(153): [ 1.42 -0.37  1.42 -4.98  1.42  3.77  1.42 -4.03 -6.03 -4.03  4.17 -0.24
 -3.96 -3.20 -4.03]
(70): [-5.23 -0.62  5.95  3.19  0.73 -0.89  0.29 -5.05 -7.05 -4.43 -2.45 -1.13
 -0.73 -5.52 -2.07]
(23): [-1.47 -0.37 -0.68 -0.68  1.42  3.77 -0.72 -3.31 -0.68 -4.04  4.17  0.85
  0.85  0.85 -3.66]
(208): [ 5.41  0.80 -4.35  3.73 -2.08  0.86  1.91  4.68  9.14  8.76 -1.79  0.48
  3.56  5.84 -4.83]
howmany (23): [0.85]
3
howmany (153): [-4.02]
0

(23): [ 0.62  1.93  2.03 -2.28 -0.22  2.03 -1.60  1.00  4.44 -1.23  1.56  2.03
 -2.00  1.93 -2.29  3.41  1.03]
(33): [ 1.00  1.00 -2.29 -0.99  2.07 -0.10  1.21 -2.28 -2.28  2.40 -2.28  0.96
  3.04  0.61  3.44 -2.33  0.22]
(137): [ 1.01  0.23  1.01  1.01 -1.42 -2.55  0.08  0.23  1.01  0.44  0.23  2.39
  3.40 -2.55 -2.91 -2.29 -3.17]
(209): [ 1.22 -3.36 -2.35  2.49 -1.08 -0.07 -1.34  2.45 -3.91 -1.47  1.31 -2.14
 -2.34  0.11  0.43  1.76  0.38]
howmany (33): [0.61]
1
howmany (23): [2.03]
3
howmany (137): [1.02]
0
howmany (137): [0.23]
3
howmany (137): [1.01]
4
howmany (137): [3.40]
1
howmany (33): [-2.28]
3

(137): [2.65 5.54 2.57 3.81 1.03 2.57 2.59 5.54 5.54 2.35 3.94]
(105): [3.72 4.38 1.65 1.22 2.37 1.77 1.85 4.03 1.77 1.31 4.31]
(218): [1.85 1.03 2.67 2.55 1.57 3.35 1.19 6.50 1.83 1.48 3.61]
(23): [3.72 4.38 1.65 1.22 2.37 1.77 1.85 4.03 1.77 1.31 6.14]
(33): [3.21 1.35 2.84 3.21 1.63 4.20 1.48 7.99 1.65 3.21 3.21]
(143): [1.92 1.53 0.96 0.75 0.84 2.56 1.60 1.94 1.31 1.51 1.84]
(209): [2.59 2.00 1.86 2.84 1.80 2.15 1.67 4.09 2.27 1.50 4.65]
(3): [3.36 2.86 1.82 2.07 1.53 1.99 1.67 3.99 1.46 1.52 5.00]
(153): [3.85 2.33 3.63 3.79 3.07 4.50 2.70 9.05 3.75 2.78 6.36]
(70): [2.14 0.77 2.32 4.82 1.23 3.00 1.22 6.17 2.23 1.85 4.75]
(95): [2.28 1.14 1.10 1.96 1.09 1.60 1.25 3.16 1.33 1.45 3.19]
howmany (70): [2.32]
1
howmany (33): [3.22]
0
howmany (3): [2.07]
1
howmany (137): [2.57]
2

(218): [-4.49 -0.09  4.46 -4.96]
(33): [-6.55 -7.04  5.83  7.78]
(143): [-5.46  8.08 -6.89  2.73]
(153): [-7.69  5.33  4.95  4.04]
(3): [ 4.03 -6.12  6.89  4.03]
(137): [-3.92 -5.62 -2.98  6.41]
(208): [ 6.90  6.90  6.90 -4.43]
howmany (3): [6.89]
1
howmany (208): [6.90]
3

(23): [-6.46 -5.50 -1.13  4.77 -1.08]
(70): [-1.09 -1.09  6.42  6.42 -1.09]
(209): [-4.71 -1.08 -4.71 -1.14  8.52]
howmany (70): [-1.09]
3
howmany (209): [-1.13]
0
howmany (23): [-5.50]
1

(137): [-7.70 -4.45 -3.71 -4.61 -4.40 -5.21 -3.16 -3.71  6.62  5.92 -5.22 -4.40
 -7.89 -3.71]
(70): [-2.22 -4.60 -1.66 -4.60 -3.68 -4.59 -5.57 -0.41 -3.68 -2.33  8.18 -1.27
 -2.17 -1.27]
(23): [-2.23  8.78 -5.58 -3.72  8.80  2.64 -5.58 -5.58 -3.72 -5.59  2.64  2.64
 -5.58  2.64]
howmany (23): [-3.72]
2
howmany (23): [-5.59]
1
howmany (70): [-4.60]
2
howmany (23): [-5.58]
4
howmany (137): [-3.71]
3
howmany (70): [-2.22]
1
howmany (137): [-5.20]
0

(143): [ 1.42 -1.50 -1.49  0.19  2.26  0.47 -1.50 -1.50]
(3): [ 1.11 -1.32 -1.45  0.46 -1.49 -2.57 -0.64  0.31]
(105): [-2.57  2.27  5.72  2.27  2.27 -2.57 -2.57  5.72]
(33): [ 1.11  1.10 -2.57  5.72 -3.09 -2.57 -0.64  5.72]
howmany (33): [1.11]
1
howmany (143): [-1.49]
1
howmany (33): [-2.57]
2
howmany (105): [-2.57]
3
howmany (143): [1.42]
1
howmany (105): [2.27]
3
howmany (3): [0.46]
1

(95): [ 0.34  8.25  8.25  8.25 -0.41  8.24  8.20]
(143): [-0.48  3.52 -1.19  8.62  2.84  5.70  3.51]
(33): [-0.40  8.62 -0.40  8.62 -0.40  5.70 -0.40]
(218): [ 7.45 -2.15  7.41  8.23 -2.18 -6.50 -2.31]
(23): [ 3.01  1.93  2.52 -0.41  2.85  2.85  1.93]
howmany (23): [2.85]
2
howmany (33): [8.62]
2
howmany (33): [-0.40]
4
howmany (95): [8.24]
1
howmany (95): [8.25]
3

